A small network was shown many inputs. Here are its activations along a few directions, one row for each input.
Each table varies a few parts of the input and shows all the possible inputs, shuffled.
Descriptions start from the smaller parts, as in this example, which fits no table here: one of 6 places along a line, together with either a single point or one of 9 places along a line or (one of 2 separate values, together with one of 5 places around a ring).
Shared parts are said once, and a part with two or three values counts as separate values.
In the rows, 128 means zero.

Other details of the inputs shift rows strongly along three fixed directions, in all tables alike. That doesn't count.

Table:
row 1: [ 84 100 148 113 147 143 110 110 130 140 106 157]
row 2: [170 138 113 158  92 132 148 171 119 132 150 144]
row 3: [ 88 106 149 121 145 141 121 105 132 133 118 140]
row 4: [ 67 128 163  62 145  87  46 124 108 154 140  73]
row 5: [146 129 109 135 151 154 172 108 151  99 105 118]
row 6: [126 141 144 136 115 102 133 131 152 115 130 133]
row 7: [107 115 124 129 169 153 198  89 202  72  74 100]
row 8: [ 76  81 155  99 148 151 116  89 120 130 101 125]
row 9: [133 121 119 128 108 115 133 155 121 137 144 120]
row 10: [126 142 140 136 114 104 129 137 154 112 132 133]
row 11: [143 146 119 130 117  99 166 159 168 103 136  88]
row 12: [ 90 138 146  78 125  89  61 137 108 154 149  74]
row 13: [160 144 107 156 116 109 183 148 161 100 135 119]
row 14: [ 79 103 125 111 207 190 153  64 172 114  65 154]
row 15: [121 159 147  91 111  65  81 146 121 138 164  64]
row 16: [169 151 127 158  86 108 143 166 126 130 154 128]
row 17: [163 147 106 158 122 132 133 134 117 131 138 149]
row 18: [163 132 104 154 121 157 133 130  93 149 136 184]
row 19: [146 140 111 143 136 137 127 130 132 126 132 140]
row 20: [115 133 143 130 128 112 127 129 159 113 125 133]
row 21: [ 94 109 149 115 120 136  97 124 104 149 127 157]
row 22: [148 156 127 138 119 117 123 131 128 133 133 136]
row 23: [177 168 103 153  99 118 133 163 118 130 151 124]
row 24: [125 116 126 138 156 148 197  96 187  86  83 109]
row 25: [182 120 102 153 112 150 139 153  82 139 135 157]
row 26: [129 113 117 132 177 171 178  84 158  99  87 129]
row 27: [104 144 144 123 137 110 146 116 183 100 113 110]
row 28: [143 183 133 131 120  88 130 136 172  98 137  96]
row 29: [104 136 129 131 167 139 185 103 217  80  83 116]
row 30: [106 144 161  97  96  60  90 152 128 141 160  65]
row 31: [ 98 118 143 109 143 138  74 104  99 153 128 158]
row 32: [159 129 120 151  80 131 119 168  87 154 159 153]
row 33: [135 160 138 125 125 100 109 126 142 121 138 123]
row 34: [135 167 143 138 104  83 143 146 179  95 138 103]
row 35: [149 138 116 141 132 135 122 134 119 136 129 159]
row 36: [148 108 116 139 108 129 135 162  91 152 146 151]
row 37: [185 120  96 155 103 152 140 154  82 142 139 154]
row 38: [137 114 126 141 136 139 176 112 156  98 106 125]
row 39: [154 115 110 138 121 159 130 132  84 139 126 147]
row 40: [165 153 124 158  85 101 133 166 130 121 158 131]
row 41: [171 117 106 168  96 155 152 154  88 151 147 181]
row 42: [107  87 131 131 138 170 116 123  95 156 119 177]
row 43: [144  96 121 139 104 155 134 144  87 142 128 151]
row 44: [ 57  76 159  98 154 161  75  96 100 160 119 156]
row 45: [106 154 158  99  93  50  80 168 131 128 167  61]
row 46: [156 177 126 140 117  91 130 145 156 111 149  91]
row 47: [ 79  97 140  88 170 162 107  84 124 128  90 107]
row 48: [185 123  89 154 114 145 143 154  85 151 151 167]
row 49: [152 115 102 138 132 151 134 126  83 153 136 164]
row 50: [170 101 113 159  94 147 143 152  84 138 137 166]
row 51: [110 118 136 110 158 136 118 100 142 112 106 106]
row 52: [128 155 119 128 146 123 138 119 175 106 112 117]
row 53: [106 106 134 113 164 157 125  88 119 121  99 130]
row 54: [104  88 140 118 141 147 128 116 119 128 103 132]
row 55: [151 150 127 158 100 105 142 153 138 114 145 128]
row 56: [127 147 138 101 111  87  84 142 100 147 164  94]
row 57: [136 155 131 130 124 111 110 127 131 130 143 115]
row 58: [ 94 119 140 111 165 154 109  91 126 144 109 132]
row 59: [175 125  91 146 116 148 147 146  82 154 150 160]
row 60: [108 119 128 137 170 145 201  85 205  65  72 107]
row 61: [175 132 113 148 115 135 144 134 105 124 136 137]
row 62: [170 127  95 160 121 161 132 144  92 152 138 178]
row 63: [137 124 134 130  95 114 129 144 112 124 138 111]
row 64: [148 131 104 127 139 139 145 131 122 132 128 130]
row 65: [110  99 119 126 161 179 112  93 103 149 113 176]
row 66: [ 67  90 142  88 166 174  68  88  91 170 109 146]
row 67: [106 108 131 116 151 158  90 103 101 150 119 172]
row 68: [ 52  75 155  94 152 165  78  96 102 165 114 150]
row 69: [158 156 117 143 115  87 184 154 184  91 139  87]
row 70: [184 152 115 150  95 114 140 156 106 125 144 114]
row 71: [112 133 114 136 187 133 224  93 242  57  80  98]
row 72: [151 104 112 157 107 162 140 141  99 154 129 199]
row 73: [133 172 149 132  94  68 125 160 166 106 156  75]
row 74: [ 93 106 129 108 143 162  75 108  91 166 127 148]
row 75: [119 103 139 135 119 152 121 119 101 154 125 180]
row 76: [144 172 109 122 147  95 172 143 193  85 122  63]
row 77: [ 83 134 166  82  97  64  65 150 106 150 166  67]
row 78: [146 146 121 139 123  93 176 144 174  97 135  97]
row 79: [106 127 137 109 126 138  73 120  86 162 135 153]
row 80: [176 117 103 153 118 154 142 135  88 134 132 160]
row 81: [ 69 143 168  73 110  62  75 145 136 131 149  47]
row 82: [131  92 116 150 159 178 195  94 161  94  82 156]
row 83: [ 64  86 151  93 156 148 118  86 150 120  92 104]
row 84: [ 94 140 157  79 127  85  68 126 106 156 150  74]
row 85: [161 148 112 156 122 128 132 131 120 128 133 162]
row 86: [120 107 136 139 115 142 113 124  96 149 130 182]
row 87: [149 159 116 141 124 123 133 136 134 124 140 119]
row 88: [ 88 152 155  77 131  69  68 129 132 131 149  59]
Each input here is: one of 2 separate values, together with one of 4 places along a line, together with one of 11 places around a ring.
The inputs of row 35 and row 31 match in every part but the place on the ring of 11. If row 54 is changed in the same way as row 35 into row 31, which row does it become? -> row 82
The inputs of row 21 and row 75 match in every part but the place on the ring of 11. If row 7 is changed in the same way as row 21 into row 75, which row does it become? -> row 24
Change only the place on the ring of 11 in row 9. List by row number the other rows that result. -> row 11, row 13, row 30, row 36, row 45, row 69, row 71, row 77, row 78, row 81
Change only the place on the ring of 11 in row 49. List by row number the other rows that result. -> row 4, row 12, row 15, row 48, row 56, row 59, row 64, row 76, row 84, row 88
Change only the choice among 2 separate values in row 10. List by row number the other rows that result. -> row 31

Table:
row 89: [147  96 125 167  93 152 171 146 114 129 132 169]
row 90: [105 119 122 130 188 168 161  71 168 106  86 154]
row 91: [164 166 121 126  89  75 118 165 116 129 165  81]
row 92: [145 136 147 146  60  83 133 178 124 126 158 114]
row 93: [179 162 108 144  93  93 135 176 133 124 156  96]
row 94: [ 96 101 146  91 126 131  65 114  58 168 140 126]
row 95: [164 124 128 156  73 100 153 177 123 125 150 140]
row 96: [ 99 121 115 129 190 165 160  85 178 110  96 148]
row 97: [ 97  91 144  99 124 143  58 120  52 170 132 134]
row 98: [182 140  97 168 104 155 144 154 101 142 138 185]
row 99: [146 154 109 133 140 125 176 132 181  87 107  88]
row 100: [112 156 155  93 119  77  92 126 146 108 136  48]
row 101: [110 111 141 121 131 145  72 115  86 156 129 161]
row 102: [143  94 100 153 147 196 140 103  77 166 119 220]
row 103: [144 149 104 136 151 120 178 131 181  92 122  92]
row 104: [ 87 107 132 100 188 153 142  87 153 123  95 109]
row 105: [ 55 136 176  76 163 109  69  80 156 116 108  83]
row 106: [142 166 118 142 157 118 171 121 191  96 116 116]
row 107: [ 96 145 155  98 116  96  55 135 119 155 149 108]
row 108: [148  86 118 152 106 156 167 145 103 133 126 189]
What do these inputs look like to the network? -> either one of 4 places along a line or (one of 2 separate values, together with one of 8 places around a ring)
Change only the choice among 2 separate values in row 103. List by row number the other rows that result. -> row 96
